These are the activations of a small neural network, seen along a few directions. Each row is one input.
Each table varies a few parts of the input and shows all the possible inputs, shuffled.
Descriptions start from the smaller parts, as in this example, which fits no table here: one of 2 separate values, together with either a single point or one of 9 places around a ring or (one of 4 places along a line, together with one of 5 places around a ring).
Shared parts are said once, and a part with two or three values counts as separate values.
In the rows, zero is written as 128.

Other details of the inputs shift rows strongly along two fixed directions, in all tables alike. That doesn't count.

Table:
R1: [ 69 121  81 113 111 103  99 135 107  64 132 148 154 127 168 129]
R2: [ 82 154 132 155 175 116 130 167  76  45  86  94 137 132 169 137]
R3: [133 112 128 101 119 112 128  75 184 153 193 169 114 142 107  93]
R4: [128 132 115 142 127 125 122 153 105 119  96 102 150 126 141 156]
R5: [106 100 108  79  97 115 114 126 134 101 170 155 106 156 134 132]
R6: [148  86 129  85 109 104 135  85 183 157 191 173 125 150 107 126]
R7: [133 100 107 119 139 118 139  72 175 138 183 177  84 161  90  79]
R8: [195 160 160 149 142 166 144 119 114 198  96 106  99  96 106 127]
R9: [135 100  82 109 112 122 125  82 184 162 177 176 116 146  94 108]
R10: [120 148 152 139 124 138 124 137 120 108 114 112 154 105 155 124]
R11: [ 66 159 122 163 162 128 128 156  77  56  80  95 143 114 174 126]
R12: [ 86 137 131 122 117 121 109 183  64  58  85  92 151 114 172 161]
R13: [211 130 172 159 115 165 137 146 128 218  77  96 122 115  78 152]
R14: [200 153 207 157 146 158 162 135 134 205 108  99 125 121  90 131]
R15: [157 154 168 177 162 155 151 158 106 152  73  80 117 120 113 140]
R16: [144 157 155 181 154 164 142 154 107 158  64  85 131 104 120 124]
R17: [136  98 125  91 101 111 132  80 184 156 184 181 127 136 111 104]
R18: [153  81 106  91  93 112 119 100 169 161 184 175 102 152  89 131]
R19: [ 81 155 106 151 128 125 111 167  77  74  71  97 170 106 179 142]
R20: [203 139 164 168 146 171 150 143 139 217  82  87 119 118  75 141]
R21: [142  91 101  97  86 117 117  93 171 160 179 184 103 139  93 108]
R22: [110 158 161 143 145 132 139 133 107 109 117 116 149 115 149 116]
R23: [211 142 202 156 126 167 148 137 144 205 101  91 129 111  96 142]
R24: [ 68 121  82 123 156  97 120 141 115  60 144 132 139 145 166 136]
R25: [ 67 118  95  98  98 106 104 142 100  57 138 142 138 123 164 122]
R26: [137  97 112  83  78 131 123  96 166 154 184 174  86 149  99  98]
R27: [ 92 138  87  98 154  99 115 127  96  65 151 138 123 128 180 148]
R28: [ 92 111  78 113 134 114 119 104 148 109 160 158 133 140 131 109]
R29: [163 165 198 160 148 149 141 157 111 161  80  73 142 108 127 146]
R30: [ 73 122  70 115 136  98 112 137 117  61 139 133 154 141 163 151]
Description of these inputs: one of 2 separate values, together with either a single point or one of 4 places along a line or one of 10 places along a line.
Q: The inputs of R18 and R21 match in every part but the choice among 2 separate values. If R13 is changed in the same way as R18 into R21, which row does it become?
A: R1
Q: A walk changes only the place on the line of 4. It starts at R22 and steps to R3. List the rest of the walk in order.
A: R10, R17

Table:
R31: [143 122 125 136 136 130 133 136 126 139 119 121 120 137 115 139]
R32: [135 136 139 137 121 133 126 135 120 139 108 119 142 113 134 135]
R33: [128 108 103 119 120 124 123 111 146 135 148 154 106 143 107 114]
R34: [140 109 119 103 119 113 127 112 145 134 161 150 120 138 120 132]
R35: [136 139 147 140 154 127 140 124 130 132 133 120 124 133 126 125]
R36: [129 136 147 131 114 135 126 143 121 131 111 115 149 115 135 134]
R37: [109  99  80  92 126 101 121 102 153 109 188 166 115 157 128 127]
R38: [127 134 122 148 133 134 127 140 120 131 100 114 138 122 123 133]
R39: [ 50 140 111 111 117 105 105 158  80  29 118 121 159 122 195 137]
R40: [134 142 148 148 151 136 139 121 134 135 119 118 134 123 128 117]
R41: [133 112 118 109 108 123 124 107 143 137 155 155 113 132 118 117]
R42: [148 129 156 125 118 134 131 141 126 143 120 111 130 124 125 142]
R43: [138 136 125 141 129 141 128 132 128 148 111 117 133 120 122 130]
R44: [139 136 128 136 126 145 128 135 122 142 111 119 117 121 119 125]
R45: [132 143 152 144 148 138 142 124 127 136 119 120 120 121 125 113]
Q: Describe the family of inputs behind these rows.
A: one of 3 separate values, together with either a single point or one of 4 places along a line
Q: The inputs of R35 and R45 match in every part but the choice among 3 separate values. If R31 is changed in the same way as R35 into R45, which row does it become?
A: R33
Q: Which other rows agree with R36 in the choice among 3 separate values? List them by row number.
A: R32, R38, R40, R43

Table:
R46: [143 137 131 146 122 146 128 138 124 150 101 112 135 117 119 132]
R47: [100 146 133 150 153 127 134 132 118 100 114 118 139 124 145 115]
R48: [148 135 133 147 125 143 129 135 125 155 101 115 139 115 116 134]
R49: [172 109 136 119 102 141 134  96 171 196 155 156  99 132  78 104]
R50: [157 144 166 141 123 146 132 150 117 151  99  99 139 114 126 144]
R51: [117 129 115 132 123 131 119 147 105 109 104 119 125 125 138 138]
R52: [126 137 139 147 154 128 138 142 116 121 111 108 131 134 131 136]
R53: [105 150 128 145 156 128 134 128 114 104 117 120 132 119 148 117]
R54: [143 130 131 140 121 141 124 145 115 144  99 111 121 121 116 139]
R55: [106 106  96  98 120  98 118 119 138 102 165 153 138 145 141 141]
R56: [118 145 118 148 157 133 133 128 116 118 113 119 126 124 133 121]
R57: [129 133 133 132 118 135 126 127 132 138 122 127 136 119 129 124]
R58: [ 87 115 106  93 111 104 116 114 128  78 165 158 127 138 154 116]
R59: [135 124 138 118 115 129 126 130 123 126 134 131 119 128 128 131]
R60: [124 131 119 137 130 125 122 144 113 118 104 113 144 120 139 148]
R61: [110 134 113 135 121 131 117 144 107 110 106 119 134 120 137 129]
R62: [172 108 138 120 106 142 137  95 174 197 156 155 105 131  81 106]
R63: [115 131 116 135 124 134 122 140 115 118 109 120 137 120 135 130]
R64: [149 143 143 146 157 138 143 135 118 145 112 108 117 128 121 136]
R65: [153 132 135 144 123 144 129 143 125 156 100 108 129 121 116 143]
R66: [185 102 133 112 107 136 137 104 173 200 161 148 104 145  77 129]
R67: [116 140 114 144 160 126 131 135 112 108 113 115 125 128 140 132]
R68: [131 130 143 119 116 129 127 124 135 133 135 129 137 125 132 127]
R69: [144 153 175 159 152 146 146 136 122 143  99  99 133 118 123 121]
R70: [ 85 104  78 101 120 101 110 123 130  81 157 152 132 142 149 132]
R71: [129 136 148 127 120 131 124 147 109 119 114 113 133 120 137 140]
R72: [116 142 126 155 154 134 134 134 120 118 107 115 134 127 129 120]
R73: [148 139 162 134 123 137 132 132 127 149 112 115 144 114 128 133]
R74: [125  93 104  84 111  96 120  91 169 126 202 177 126 151 124 123]
R75: [122 140 149 126 118 132 125 140 112 117 113 117 136 116 140 129]
R76: [ 50  99  73  72 117  76 103 115 130  34 196 172 144 151 179 129]
R77: [123 135 124 151 155 129 134 136 123 119 110 113 128 133 128 130]
R78: [ 72 111  71 103 115 103 107 122 119  67 155 159 128 141 155 118]
R79: [130 131 133 128 121 134 125 150 104 121 106 114 125 126 133 144]
R80: [113 141 145 141 154 123 135 138 115 100 122 111 137 130 146 130]
R81: [108 151 141 136 157 125 135 128 112 100 122 116 134 121 153 121]
R82: [120 145 140 137 157 124 135 132 113 107 127 114 129 125 147 130]
R83: [175  85 116  94 100 124 132  87 184 194 188 173  87 157  68 118]
R84: [143 138 161 131 120 142 133 136 124 143 110 114 135 114 128 129]
R85: [147 129 143 132 124 139 131 147 117 145 106 110 130 123 121 147]
R86: [174 110 137 122 110 136 137  91 176 198 157 156 115 131  84 110]
R87: [110 102  95  97 105 111 120  96 154 118 178 176 110 143 123 102]
Q: The inputs of R72 and R47 match in every part but one. If R56 is changed in the same way as R72 into R47, which row does it become?
A: R53
Q: The inputs of R51 and R79 match in every part but one. If R77 is changed in the same way as R51 into R79, which row does it become?
A: R52
Q: Describe the family of inputs behind these rows.
A: one of 6 places around a ring, together with either one of 2 separate values or one of 5 places along a line
Q: Change only the choice among 2 separate values in R82. List by row number the other rows that result.
A: R80
Q: A walk changes only the place on the ring of 6. It starts at R65 and steps to R66. List the rest of the walk in order.
A: R50, R68, R57, R46
Q: Change only the choice among 2 separate values in R69. List by row number the other rows that result.
A: R81
Q: A walk changes only the place on the ring of 6. It starts at R74 and steps to R73. List the rest of the walk in order.
A: R86, R48, R60, R55
